These are the activations of a small neural network, seen along a few directions. Each row is one input.
Each table varies a few parts of the input and shows all the possible inputs, shuffled.
A made-up example of a description, with smaller parts first: line(6) and (point or (values(2) and ring(5)) or line(11)).
Shared parts are said once, and a part with two or three values counts as separate values.
In the rows, 128 means zero.

Other details of the inputs shift rows strongly along two fixed directions, in all tables alike. That doesn't count.

A family of inputs:
R1: [122 113 100 125 154  98 130 128 108 106 154 160 167 150]
R2: [122 138 138  97 134 158 118 131 139 134 119 121  89 109]
R3: [124 107 106 127 145 108 136 129 111  99 163 158 174 140]
R4: [156 185 175 219  87 132 185 138 117 171  94  30 121 152]
R5: [125 138 144  98 128 160 114 131 142 129 124 120  92 107]
R6: [123 107 106 127 145 106 128 123 110 105 160 159 177 145]
R7: [121 110  98 129 148 105 139 137 116 104 158 162 167 149]
R8: [125 111 106 129 147  93 122 129 110 111 165 159 166 142]
R9: [124 130 148  99 130 157 110 125 148 146 114 126 101 111]
R10: [122 110 102 134 153 102 129 129 118 112 155 163 170 150]
R11: [130 122 130 112 106 135 104 117 149 128  97 128  84  94]
R12: [122 130 136 104 128 155 108 128 145 151 120 126  89 114]
R13: [126 139 144  99 128 158 106 125 141 134 120 121  95 112]
R14: [129 128 128 108 105 144 114 122 150 114  96 130  86  91]
R15: [128 101  90 129 127  87 121 120 120  86 132 171 162 130]
R16: [123 134 138 101 134 149 107 126 138 148 120 122  87 110]
R17: [122 130 145  94 125 161 120 133 146 137 118 125  97 110]
R18: [126 131 148 104 130 163 105 118 144 140 121 122 102 105]
R19: [151 175 172 216  79 126 193 143 117 186  92  32 122 155]
R20: [132 126 133 114 111 141 102 117 150 122  92 131  90  93]
R21: [124 103 107 131 144  99 125 123 110 114 165 157 173 141]
R22: [125 137 141 103 139 155 108 124 141 142 115 122  92 110]
R23: [149 159 128 247 100  80 215 145  89 144 125  67 192 199]
R24: [121 107 107 123 145 100 133 130 114 110 153 162 177 151]
Each input here is: line(4) and (point or ring(5)).
The inputs of R13 and R8 match in every part but the line(4) part. If R24 is changed in the same way as R13 into R8, which row does it become?
> R19
Which other rows agree with R2 in the line(4) part? List them by row number.
> R3, R5, R7, R14, R17
Which other rows does R21 become when the line(4) part takes its other values? List them by row number.
> R3, R6, R18

A family of inputs:
R25: [120 161 157 103 137 173 130 144 140 178 116  89  64 129]
R26: [132 153 151 127 119 154 110 121 148 158  94  96  69 106]
R27: [ 97 105 109  42 181 155  89 139 142 136 163 185 103 122]
R28: [142 149 138 193 104 112 183 136 113 124 115  90 166 159]
R29: [130  95 137 131 171 107 111 106  90 116 224 159 244 153]
R30: [114  98 101  68 155 126  63 109 141 113 135 187 106  95]
R31: [134 144 153 121 109 146 112 124 147 160  89  97  69 102]
R32: [125  95  88 138 140  82 144 135 105  77 171 179 203 149]
R33: [129 100  85 143 151  76 137 126 101  66 162 177 199 146]
R34: [148 150 130 200  99 104 175 129 104 115 115  86 158 146]
R35: [133 139 153 125 108 151 116 126 152 164  89 100  73 102]
R36: [146 151 127 204 112  90 162 134 107 145 119  90 149 160]
R37: [107  97 108  59 161 134  70 115 151 121 136 192 114 107]
R38: [127 100  88 135 142  76 140 132 101  72 171 176 200 149]
R39: [132 148 158 115 102 176 126 129 152 139  93  98  86 108]
R40: [115  98 104  65 162 128  64 113 145 111 133 188 103  96]
R41: [145 145 124 206 108  89 163 128 108 144 117  89 146 158]
R42: [111  92 104  60 149 126  68 113 145 116 141 186 102  98]
R43: [143 141 131 200 109  90 168 132 114 151 106  94 157 163]
R44: [124 168 159 106 135 192 141 145 138 147 117  86  76 124]
R45: [146 144 136 194 101 108 182 135 113 122 108  91 166 156]
R46: [130 137 149 126 102 153 116 124 152 166  95  98  71 105]
R47: [135 148 152 124 102 170 122 122 147 130  96  92  76 100]
R48: [112 102 114  52 149 145  84 119 144  86 145 183 115  92]
R49: [131 150 154 121 112 150 114 124 147 161  96  96  70 105]
R50: [118 158 156 105 139 180 131 143 146 184 109  94  73 138]
R51: [125  91  85 140 136  77 143 127 102  75 165 180 205 142]
R52: [110  98 113  55 148 150  88 121 148  90 145 186 118  91]
R53: [113 106 111  60 156 148  80 116 144  83 143 183 114  92]
R54: [132 139 150 126 102 151 115 122 148 165  91  99  75 100]
R55: [143 142 133 195  96 110 181 133 113 124 114  90 163 159]
R56: [128 104  85 141 149  81 136 130 101  70 170 176 199 150]
R57: [ 99 108 114  36 173 172 104 142 141 107 166 182 114 115]
R58: [131 160 138 175 129 132 200 156 105 139 136  85 164 183]
R59: [147 143 181 196 133 117 137 112  94 192 173  72 192 163]
R60: [129 145 154 124 111 155 118 127 152 165  96  99  74 105]
R61: [136 147 159 115 101 164 126 126 146 131  92  93  78  95]
R62: [145 143 128 199 100  82 165 129 104 147 114  90 150 152]
R63: [110  93 107  62 151 133  71 122 148 121 143 190 108 100]
R64: [112  94 109  55 144 148  81 114 146  92 133 190 124  96]
R65: [134 145 155 117  96 166 126 124 147 132  98  92  77  98]
R66: [122  90  80 143 149  62 125 121 105 105 156 186 200 158]
R67: [142 145 131 199 107  94 166 136 113 154 114  94 157 168]
R68: [133 148 154 121 107 151 112 127 147 163  97  96  69 107]
R69: [132 140 154 120  94 171 130 126 151 137  98  95  80  98]
R70: [120  87  79 143 150  64 126 123 108 105 160 185 196 162]
R71: [126  91  88 139 142  78 145 131 105  73 163 179 203 145]
R72: [134 162 139 174 126 124 199 157  98 134 143  80 157 175]
R73: [135 147 156 116  95 164 125 123 143 132  94  93  81  94]
R74: [134 163 130 188 142 111 181 151  99 160 140  85 147 183]
The inputs of R25 and R72 match in every part but one. If R36 is changed in the same way as R25 into R72, which row does it become?
> R56
What do these inputs look like to the network?
> values(2) and (point or (line(4) and (point or ring(5))))
Which other rows does R69 become when the ring(5) part takes its other values? List them by row number.
> R32, R51, R52, R71
Which other rows does R34 become when the values(2) part takes its other values? List them by row number.
> R30
Which other rows does R35 become when the line(4) part takes its other values? List them by row number.
> R31, R40, R43
Start at R70 and move only the ring(5) part, one step at a time. The first step leads to R66. Which rows follow, in order?
> R43, R37, R67
Which other rows does R49 become when the line(4) part takes its other values? List them by row number.
> R26, R37, R60
